A small network was shown many inputs. Here are its activations along a few directions, one row for each input.
Each table varies a few parts of the input and shows all the possible inputs, shuffled.
A made-up example of a description, with smaller parts first: one of 4 places along a line, together with either a single point or one of 9 places along a line or (one of 2 separate values, together with one of 8 places around a ring).
Shared parts are said once, and a part with two or three values counts as separate values.

A family of inputs:
R1: 4.3 -27.5 -9.9 26.0 20.8 -8.3 -16.3 -24.6 9.2 -70.9 -1.4
R2: -31.8 -11.2 8.9 -47.3 -22.7 2.2 -45.6 -3.2 -3.9 28.8 17.6
R3: -6.8 38.0 -7.5 29.4 -4.1 14.4 8.2 -11.3 -27.9 -5.2 5.9
R4: 23.0 9.1 -2.9 3.6 -57.5 -11.2 19.7 -13.7 -10.6 10.8 -16.5
R5: 34.1 -0.6 3.0 36.4 6.9 -9.2 39.5 4.5 -2.7 -34.1 -7.9
R6: 2.1 -21.0 3.6 -3.3 -60.5 13.9 -24.7 -36.0 -17.6 -9.4 7.4
R7: 19.3 -44.8 10.9 -9.6 51.4 -3.3 6.6 13.7 43.5 -18.2 -3.6
R8: -18.8 27.6 -16.3 39.8 24.9 0.9 2.2 -17.2 -5.7 -32.8 -6.3
R9: 31.5 6.7 -0.1 17.9 -12.1 -12.0 32.3 20.0 8.5 16.5 -14.0
R10: 8.8 -3.1 7.6 -24.8 -21.2 -6.4 12.4 26.5 -2.0 51.5 -8.1
R11: -24.2 -15.8 -14.7 -6.9 44.7 17.4 -21.6 -16.1 13.1 -49.4 7.0
R12: -9.0 -29.9 10.0 -22.0 65.4 -8.8 -15.9 21.1 30.5 -20.6 6.7
R13: -8.3 -20.4 17.6 -60.5 -19.2 8.8 -19.5 -1.0 5.6 42.0 6.8
R14: -8.6 25.4 2.5 -9.3 24.0 -3.8 11.2 22.4 12.5 42.2 -9.2
R15: 6.6 29.3 -10.1 20.3 -51.7 -0.3 -7.8 -24.2 -22.2 9.6 -6.3
R16: 19.5 -45.0 -0.6 18.5 13.0 -1.6 5.7 -1.5 19.0 -69.5 -9.6
R17: -25.6 16.8 -14.3 22.0 46.1 3.8 -5.6 1.4 -13.0 -11.4 10.3
R18: 20.4 -38.3 19.9 -32.9 -55.7 -6.5 -8.3 11.9 3.1 10.8 5.7
R19: 19.6 14.3 10.9 0.9 9.5 -1.2 37.7 26.9 19.7 35.5 -1.3
R20: -16.4 -7.1 3.4 -13.4 -43.8 16.2 -34.2 -27.4 -30.8 -3.6 23.2
R21: 9.7 -5.4 3.5 8.1 39.6 -11.1 26.4 33.2 26.1 9.6 -8.1
R22: 31.6 -0.8 11.2 -10.3 -42.0 -13.0 32.0 3.7 -6.7 30.0 -10.2
R23: 18.4 -40.8 2.6 -11.3 -63.9 -3.5 -17.5 -14.0 -9.6 0.7 -3.1
R24: -21.6 -22.6 0.4 -13.2 61.1 10.8 -27.2 7.3 24.5 -30.5 1.7
R25: -14.3 -12.1 -13.1 20.3 31.4 6.6 -23.5 -17.7 4.3 -68.0 10.5
R26: -25.9 -10.4 -2.4 -39.6 -29.8 17.8 -32.0 -31.3 -21.3 16.0 21.6
R27: -30.3 24.8 -13.0 -7.9 -13.5 0.0 -18.5 -16.1 -32.2 33.4 11.3
R28: 31.3 12.6 0.6 35.6 -19.6 -11.8 34.7 -4.2 -3.5 -0.4 -6.5
R29: 22.9 -46.0 11.9 -0.2 25.4 -14.3 8.3 12.2 33.3 -51.1 -14.8
R30: 9.7 20.0 -9.0 51.1 10.7 7.1 18.6 -20.2 -4.3 -39.3 -9.9
R31: -2.9 24.3 7.0 -33.3 -11.1 -5.8 -1.0 23.2 -8.4 55.1 3.3
R32: -13.9 32.7 1.2 0.5 22.7 11.1 10.4 12.0 -5.1 27.3 6.2
R33: -26.5 39.5 -11.8 12.5 7.6 10.7 0.0 -0.5 -15.6 8.9 9.7
R34: 14.1 -33.1 20.3 -56.7 -28.8 4.1 -7.3 4.2 6.6 39.7 2.3
R35: -21.7 31.0 -3.0 -21.2 -10.6 4.1 -13.2 5.6 -11.6 45.4 9.7
R36: -6.5 13.9 1.2 -1.1 46.6 -4.3 12.8 32.0 17.0 9.2 -3.3
R37: -23.4 25.5 -16.1 12.1 -32.1 3.6 -14.1 -26.8 -30.0 15.3 -1.1
R38: 33.1 0.6 5.1 17.9 17.4 -19.9 32.8 21.6 19.3 -13.9 -14.8
R39: 2.6 21.3 -12.7 45.6 -19.6 0.8 2.5 -8.1 -19.3 -8.8 -5.9
R40: -25.9 22.3 -5.8 6.1 50.3 1.8 -0.2 11.4 8.3 -1.4 -4.8
Question: The inputs of R27 and R37 match in every part but one. If R17 is changed in the same way as R27 into R37, which row does it become?
Answer: R8
Question: The inputs of R6 and R13 match in every part but one. If R15 is changed in the same way as R6 into R13, which row does it become?
Answer: R31
Question: What is each input in this table made of?
Answer: one of 5 places along a line, together with one of 8 places around a ring
Question: Start at R16 and move only the place on the ring of 8, one step at a time. The first step leads to R1. Which rows follow, in order?
Answer: R25, R11, R24, R12, R7, R29
Question: Which other rows does R33 become when the place on the ring of 8 takes its other values? List them by row number.
Answer: R3, R9, R14, R19, R28, R32, R39
